Q:
[[107 139 138 131 130]
 [132 136 144 123 103]]
A: 144

Q: [135 135  99 144  98 127 139]
A: 99

Q: [156 136 129 132]
A: 129

Q: [127 124 144 122 150 113 126]
A: 144

Q: [106 113 156 108 130]
A: 156

Q: [147 137 117 137 145 152]
A: 117
---
[126 107 116 103 106 129 105] gives 103, 129
[149 143 100 148 133 150 136] gives 148, 150
[112 152 137 126 114] gives 137, 152
[107 112 144 150 121 104 129] gives 150, 150
[128 153 123 128 108 124 104] gives 128, 153
[139 136 131 158 147] gives 131, 158
---
[115 127 128 140 121 149 134] | 134
[109 142 119 152 125 124] | 124
[131 148 133 149 144  99 148] | 148
[129 143 144 106 142] | 142
[130 119 134 106 131 131 122] | 122
[114 140 126 107] | 107
[152 150 108 112 153 142] | 142
[113 116 132 151] | 151
---
[143 102 106 146 122] out 122
[128 133 126 153 135 138] out 138
[105 118 141 127 146] out 146
[143 153 131  99 152 142 155] out 155
[105 111 124 131] out 131
[140 105 125 157] out 157
---
Input:
array([[123, 140, 138, 128, 152, 119],
       [127, 137, 112, 132, 132, 125]])
Output: 119

Input:
array([[154, 146, 154, 145, 119, 116],
       [128, 138, 152, 143, 142, 118],
       [137, 150, 145, 154, 145, 111]])
Output: 118

Input:
array([[124, 127, 126, 130, 137, 138, 128],
       [127, 136, 138, 156, 121, 122, 146],
       [134, 126, 125, 128, 122, 122, 125]])
Output: 146

Input:
array([[126, 124, 155, 108],
       [157, 144, 132, 136],
       [131, 158, 133, 145]])
Output: 136

Input:
array([[114, 146, 120, 120, 136, 106],
       [117, 128, 132, 106, 152, 127]])
Output: 106

Input:
array([[135, 149, 126, 129, 130],
       [135, 149, 126, 130, 130],
       [133, 149, 126, 131, 127]])
Output: 130

Input:
array([[ 99, 139, 130, 124, 144, 118, 107],
       [100, 150, 132, 122, 143, 115, 103]])
Output: 107

Input:
array([[133, 134, 117, 120],
       [118, 120, 122, 129],
       [121, 127, 105, 118]])
Output: 129

Input:
array([[143, 143, 109, 134, 115],
       [125, 145, 121, 127, 131],
       [123, 107, 114, 131, 128]])
Output: 131
---
((130, 142, 150, 149), (121, 121, 111, 137)) --> 142
((144, 99, 105, 113, 137, 157), (149, 99, 105, 114, 142, 157), (107, 131, 155, 148, 109, 122)) --> 113
(104, 150, 111, 140) --> 150
(106, 125, 129, 131, 107) --> 129
(149, 132, 130, 126, 145) --> 130
(111, 126, 150, 113) --> 126
((102, 123, 136, 128), (136, 130, 124, 128), (135, 128, 126, 127)) --> 123
(139, 145, 131, 152) --> 145
(141, 135, 141, 154) --> 135
(106, 117, 123, 126, 102) --> 123
---
125	112	116	106 -> 116
155	130	103	138	153	102	152 -> 103
135	154	144	149	101	121	147 -> 144
139	115	128	133	102	98 -> 128
125	112	130	104	148	135	114 -> 130
103	148	118	123 -> 118
154	99	115	158	100	155 -> 115
---
129	122	106	108
132	122	108	111
-> 111

149	104	111	154	105	151	142
152	104	121	153	103	152	141
-> 141

132	128	117	133	152
126	129	131	116	133
-> 133

140	125	125	150	111
106	132	148	139	119
-> 119

106	114	127	109
119	121	146	115
-> 115

109	148	122	140
137	130	111	153
-> 153

140	126	126	140	125	123	126
107	138	135	103	134	131	128
-> 128

105	124	118	134	131
153	126	134	138	135
-> 135

103	106	103	101	108	154
120	116	119	128	134	127
-> 127

119	123	120	126
102	126	115	138
-> 138
---
array([128, 102, 130, 134, 134, 132, 107]) yields 134

array([133, 153, 136, 128]) yields 128

array([[115, 120, 152, 124, 130, 132],
       [146, 138, 107, 115, 115, 124]]) yields 124

array([[118, 134, 131, 136, 126, 119, 136],
       [142, 143, 122, 148, 104, 115, 153],
       [118, 120, 127, 146, 113, 110, 153]]) yields 136

array([102, 134, 130, 135, 131, 106]) yields 135

array([107, 109, 152, 112]) yields 112
---
134  152  138  150  124 ans = 138
129  137  151  116  113 ans = 129
155  137  139  123  149 ans = 139
127  120   99  119  123 ans = 120
117  149  141  154  116 ans = 141
103  100  123  125  116 ans = 116
